B: [195 176 120 114 133 126 105  49  92 114 201 117 130  85 172  58 224]
X: [ 91 125 120 125 133 126 164 165 104 154 118 117 130 133 139 133  78]
A: [145 157  51  99 133 123  85  87  91 117 154 117 130 108 145  86 167]
C: [152 147 179 132 133 108  88 121 156 126 106 138 111 130 139 134 167]
L: [145 157  51  99 133 123  85  87  91 117 154 117 130 108 145  86 212]
R: [142 152 141 152 133 103  96 121 104 117 152 117 130 135 152 101 191]
U: [133 147 106 125 133 126 110  83  62 113 169 104 145 108 141  93 167]
J: [133 147 106 125 133 126 110  83  62 113 169 104 145 108 132 136 111]
G: [142 147 127 125 133 126 110 112 122 121 140 117 130 119 139 114 156]
K: [ 89  89  60 104  98 172 190  97 104 121 152 115 146 108 108 135  36]
H: [145 157 120 125 133 123  85  87  91 117 154 117 130 108 145  86 212]
M: [142 147 120 125 133 126 110  97 103 117 152 117 130 108 139 111 167]
len: [145 157  51  99 133 123  85  87  91 117 154 117 130 108 145  86 212]  17
len: [142 147 120 125]  4
len: [142 152 141 152 133 103  96 121]  8

Q: [ 55 144  28 133 171]
Y: [ 74  70 137 187 103]
Z: [ 95 129  53 175 100]
P: [123  56  97  87 153]
N: [143 119 133 123 151]
D: [118  68 108  75 118]
F: [110  48  94 194  67]
V: [113 143 106  79 145]
len: [ 95 129  53]  3
len: [110  48  94 194  67]  5
len: [ 95 129  53 175]  4
len: [ 95 129  53 175 100]  5

tak: [131 135 104 136  75 150 101 121]
lito: [ 80 108 142  73 145 123  93 176]
rinon: [188 133 151 134  42 106 212 159]
peniv: [155  83 198 155  25 127  42 102]
Las: [184 233 120 104  98 139 152 139]
Mis: [137 147  97 142  86 145 114 143]
Fub: [175 127 159 144  95 118 167  20]
pif: [155  83 198 155  25 127 102  60]
vig: [163 155 156  86 140 146 110 117]
len: [163 155 156  86 140 146 110]  7
len: [137 147  97 142  86 145 114 143]  8
len: [175 127 159 144  95]  5
len: [ 80 108 142  73 145]  5
len: [175]  1
len: [ 80 108 142  73 145 123  93]  7

vam: [116 138 123 218  55]
fek: [129 172  87 211  88]
Goned: [103 116  80 216 132]
rimu: [130 142 127 143 120]
femoz: [126 110 131 190 100]
vupel: [130 128 108 152 109]
Ber: [137 132 112 123 111]
piran: [120 158 113 148  98]
kadi: [142 141 135 122 147]
sud: [141 110 111 153  98]
fatuv: [165 121  91 170 128]
pire: [133 137  87 174 118]
len: [103 116  80]  3
len: [116 138 123 218  55]  5

palo: [203 213 103  74 209  90  70]
fupad: [173 126  63 106 144 187  53]
rizu: [196 157  53  34 184  61 116]
kuzi: [129  93  85 155 106 113 222]
defu: [185  74 102  57 197 114  38]
zom: [178 181 103 134  91 161 201]
zomo: [202 210  42  59 202  48  72]
sekab: [115 115  86  78 134 199 115]
zezuv: [212 210  42  59 202  48  72]
len: [202 210  42]  3
len: [173 126  63 106]  4

E: [121 159 143 139 176 137 123 122 113 174 139 128 124 131 126 153 116 133
 179 156 125 136 172 139 122 146 113 181 124 133]
T: [166  82 188 192  86  55 152 107 116 100 196 181 182 186 143 122 134  79
 108  90 185 152 127 207 172 214  68 108 161 201]
W: [ 85 127 107 116 155 166  89 130  94 139 120  77  67 140  87 103 103 116
 140 117  86  88 149  97  65 107 172 141  74  89]
S: [156  94 196 203 103  25 143 107  88 125 206 187 186 202 127 126 107  55
 137 102 196 146 149 218 169 238  18 136 153 211]
len: [156  94 196 203 103  25 143 107  88 125 206 187 186 202 127 126 107  55
 137 102 196 146]  22
len: [156  94 196 203 103  25 143 107  88 125 206 187 186 202 127 126 107  55
 137 102 196 146 149 218 169 238  18 136 153 211]  30
len: [121 159 143 139 176 137 123 122 113 174 139 128 124 131 126 153 116 133
 179 156 125 136 172 139 122 146 113 181 124 133]  30

Sidug: [164 128 128 207 158 108 151 136 128 129]
mulut: [168 118 128 216 117  86 128 160 128 183]
zunag: [150 128 113 157 107 133  83 111 111 128]
bem: [157 170  49 162 129 181 105 144 136 187]
neke: [134 172  47 143 113 166 104 118 128 197]
Kud: [150 106 145 165  80  82 137 128 125 107]
dide: [109 128  50 118 172 172 102 154  92 169]
diz: [150  95 145 165  80  82 137 128 125 107]
len: [134 172  47 143 113 166 104 118]  8
len: [150 128 113]  3
len: [164 128 128 207 158 108]  6
len: [164 128 128 207 158 108 151 136 128]  9
len: [134 172]  2

fis: [ 94 168 111  49  66 230 144]
fep: [ 94 168 111  49  66  55 208]
Sigid: [182 124 159 191 123 111  38]
noz: [182 124 159 191 123 163 230]
len: [ 94 168 111  49]  4
len: [ 94 168 111  49  66]  5

Defig: [ 38  90  89 186  84  89 122 123 159]
Kino: [162 155  67 144  78 192 143 179 149]
zuv: [ 89  98 203 104 150  74 119  68  89]
tudu: [ 63  70  89 204 175 165 139 178 140]
Vez: [213 151  91 146 169 174 129 173 148]
kebiz: [195 137  78 158 156 172 132 186 147]
Nelu: [ 56 151  91 146 169 174 129 173 148]
ledif: [ 63  70  89 204 155  89  98 134 162]
pufa: [203 125 156 129 234 123 102 115 109]
len: [ 63  70  89 204 155]  5
len: [ 89  98 203 104 150  74 119  68]  8
len: [195]  1
len: [203 125 156 129]  4
len: [195 137  78 158 156 172]  6

mer: [ 46  34 131  64  33 228 185  84  98  98 169  49]
vini: [125  28 155  33  38 250 200 115  48 113 144  56]
pev: [ 83 110 208 151 193 137 109 154 130 224 115 220]
len: [46]  1
len: [ 46  34 131  64  33 228 185  84  98  98]  10
len: [46 34]  2
len: [125  28 155  33  38 250 200 115  48 113 144  56]  12
len: [ 83 110 208 151]  4

